These are the activations of a small neural network, seen along a few directions. Each row is one input.
In each table, some parts of the input vary, and every possible input appears once, in random order.
A made-up example of a description, with smaller parts first: one of 6 places along a line, together with either a single point or one of 9 places around a ring or (one of 3 separate values, together with one of 5 places around a ring).
Shared parts are said once, and a part with two or three values counts as separate values.

Other details of the inputs shift rows strongly along two fixed directions, in all tables alike. That doesn't count.

Rows:
R1: [-17  23 -31 -50  11 -44  16  76 -31  25  18 -14 -33  12 -47]
R2: [ 20   5  -4 -47  -3 -17  19  90 -12  25  36 -11 -24  10 -54]
R3: [ 12  37   4  13 -26 -24   9  36 -14   4   0  35 -53  71  -5]
R4: [ 22 -34  -1 -17 -15  44   5 -14  -1  -6  16  -7  18 -35   6]
R5: [  6   7  18  47 -16  28  -7 -46  17 -15 -24  26  14  21  53]
R6: [  4  14  13  60  22 -14   7 -48  27 -29 -33  12  34  27  50]
R7: [-15   7  15  44  -1  12 -25 -63  10 -16 -30   7  11  29  38]
R8: [ -7  59  15  30   8 -57  24  35  12  -2   2  22 -29  85   1]
R9: [-19 -28 -14 -13  11  14   0 -27   0  10   1 -19  11 -64 -12]
R10: [ -1  -1  20  58  22   5 -14 -35  11   4 -43  14  29  23  60]
R11: [ -9  60   9  35   5 -53  13   6   5  16 -17   3 -43  87  -3]
R12: [-23 -30 -23 -32  -1  36 -27 -25 -17   1  -1 -15   8 -53  -2]
R13: [-11  52  10  25   7 -60  16  31  -1   6 -14   4 -23  87  -4]
R14: [  8  14  18  57  12  -6   6 -61  26 -35 -15  10  -1  17  37]
R15: [-26 -36 -13 -23  -3  34 -24 -25 -13   8   5  -7   8 -55  -9]
R16: [  3  -2 -14 -63 -13  -3   7  59 -22  16  51 -10 -41   3 -60]
R17: [-20 -26  -3 -27 -13  39 -13 -22   1 -15  13   0   8 -54 -16]
R18: [-21  10 -22 -47   5 -41  19  82 -29  34  25  -9 -31   2 -63]
R19: [ 19  46  12  37  21 -57  30  34  12   0  20   8 -23  96  10]
R20: [ -4  17  19  54  12  -1   6 -59  33 -24 -18   8  10  17  40]
R21: [ -5 -34 -23 -25 -17  42 -17 -11 -18   7 -11  -9  12 -52  11]
R22: [ 10   0   7  46 -13  25 -10 -45  16 -11 -36  24  18  22  48]
R23: [  6 -31  -4 -16   0  28  -7   7   4  -3 -21  -2  35 -57 -11]
R24: [ -8 -34  -9 -25 -30  40 -12 -13  -9   0 -14 -10  19 -48  -5]
R25: [  4   3  12  46  24  11 -20 -34   7  -4 -47   3  29  16  64]
R26: [ 14 -31   6 -14  -5  28  -3   7  -4 -23  -4  -2  21 -65 -13]
R27: [  5 -23   0  -4   3   9  13  -9  -1 -38  13  -9  22 -61 -13]
R28: [  0 -25   9 -17  -4  34  -3   7   7  -9  -6  -2  31 -61  -8]
R29: [ 24 -35  -1 -27 -17  35 -10 -15  -8   5  22  -8  31 -46   7]
R30: [ -7  48   0  18  -7 -33  -6  13  -2  10 -10  29 -44  88  -5]
R31: [ 20 -33  10 -26   7  22  -7   4   2   5  16 -18  43 -52   2]
R32: [ 10   6 -12 -60   4 -47  22  81 -17  24  59 -19 -16   0 -58]
R33: [ 11   3 -19 -61  -3 -35  14  62  -7  30  56 -24 -32 -10 -63]
R34: [ 12 -35  -5 -16   9  18  15 -20  17 -14  27 -29  16 -54  -9]
R35: [  2  15   8  57  16  -5   3 -60  32 -20 -30   5  13  20  40]
R36: [ 15   6  20  43  11   2 -26 -62  15 -11   5  12  21  37  55]
R37: [ -7 -32  -2 -23 -12  34 -13 -25  -8 -29  12   0  -2 -56 -16]
R38: [ -8  14  -6 -49 -14 -25   3  87 -23  32  -3  -7 -29  13 -61]
R39: [-10 -38 -13 -17 -18  40 -13 -13 -13  15  -8   0  13 -50   7]
R40: [ -9  63  -7  28  18 -57   8  14  -3  26 -11   9 -51  89  10]
Description of these inputs: one of 5 places around a ring, together with either one of 2 separate values or one of 6 places along a line.
The inputs of R14 and R37 match in every part but the place on the ring of 5. If R34 is changed in the same way as R14 into R37, which row does it become?
> R16
Which other rows does R39 become when the place on the ring of 5 takes its other values? List them by row number.
> R9, R10, R15, R18
Start at R25 and move only the place on the line of 6, one step at a time. The first step leads to R10. Which rows follow, in order?
> R38, R23, R28, R26
Which other rows does R34 become when the choice among 2 separate values takes its other values? List them by row number.
> R33
Which other rows does R2 become when the choice among 2 separate values takes its other values? List them by row number.
> R31

Rows:
R41: [  0 -39   0 -14 -20  55 -11 -26  -1 -20  -4   3  19 -59   3]
R42: [ 11  16  19  75  28 -11   5 -74  33 -28 -11   5  26  32  67]
R43: [  3   7 -12 -37 -29   0   3  49 -19  19   6   8 -38  10 -35]
R44: [ 18  53  27  54   8 -42  20  17  18 -11  -3  29 -27  97  23]
R45: [  9 -29   9  -5   0  25   2 -27  13 -33  13  -8  32 -57  -5]
R46: [-13  55   8  43   6 -42  -5 -16   0   8  -7  20 -45 104  24]
R47: [ -9 -30 -14 -14  -5  35 -11 -43  -1  -7   6  -9  15 -55   5]
R48: [  7 -35  -4 -10  22  16  -2 -22   7  -7  12 -27  39 -59   5]
R49: [ 10 -36   0 -13   9  26  -1 -11   6 -11   4 -21  51 -61   4]
R50: [-40  16 -23 -34 -14 -14  -4  47 -24  23 -24   3 -40  -4 -50]
R51: [ -6   4 -14 -45 -20  -2  -8  57 -25  32   6   3 -23  12 -34]
R52: [-28  18 -17 -29   7 -36  18  57 -11  12 -10  -9 -25 -10 -56]
R53: [  6  12  -7 -24  -2 -30  23  46  -1  14  27  -8 -26  13 -40]
R54: [ -2 -34   1 -14 -20  46 -18 -35   0 -22   0   4  18 -55  -1]
R55: [  7 -35   2 -10  16  21   0 -18   8  -7   9 -24  45 -63   7]
R56: [ -7 -25  -4  -5  18   8   4 -38  10 -22  19 -28  25 -51  -2]
R57: [  4   6  15  65  17  12 -25 -73  14  -5 -33  12  22  39  77]
R58: [  1  50  15  42   3 -34 -10   6  -1  27 -19  27 -31 104  38]
R59: [ -6   9 -13 -31 -20  -9   4  36 -15  26  13   5 -39  17 -35]
R60: [ -2  -1 -13 -43 -22  -3  -6  62 -28  31   6   8 -24   8 -31]
R61: [ 21   6  29  76  24   0  -2 -51  24 -23 -29  11  48  32  77]
R62: [ 15  12  -5 -28  -8 -22  23  57  -5   6  20  -4 -23   7 -40]
What is each input in this table made of?
> one of 2 separate values, together with either a single point or one of 4 places along a line or one of 6 places along a line
Start at R45 and move only the place on the line of 6, one step at a time. The first step leads to R44. Which rows follow, in order?
> R62, R53, R42, R56
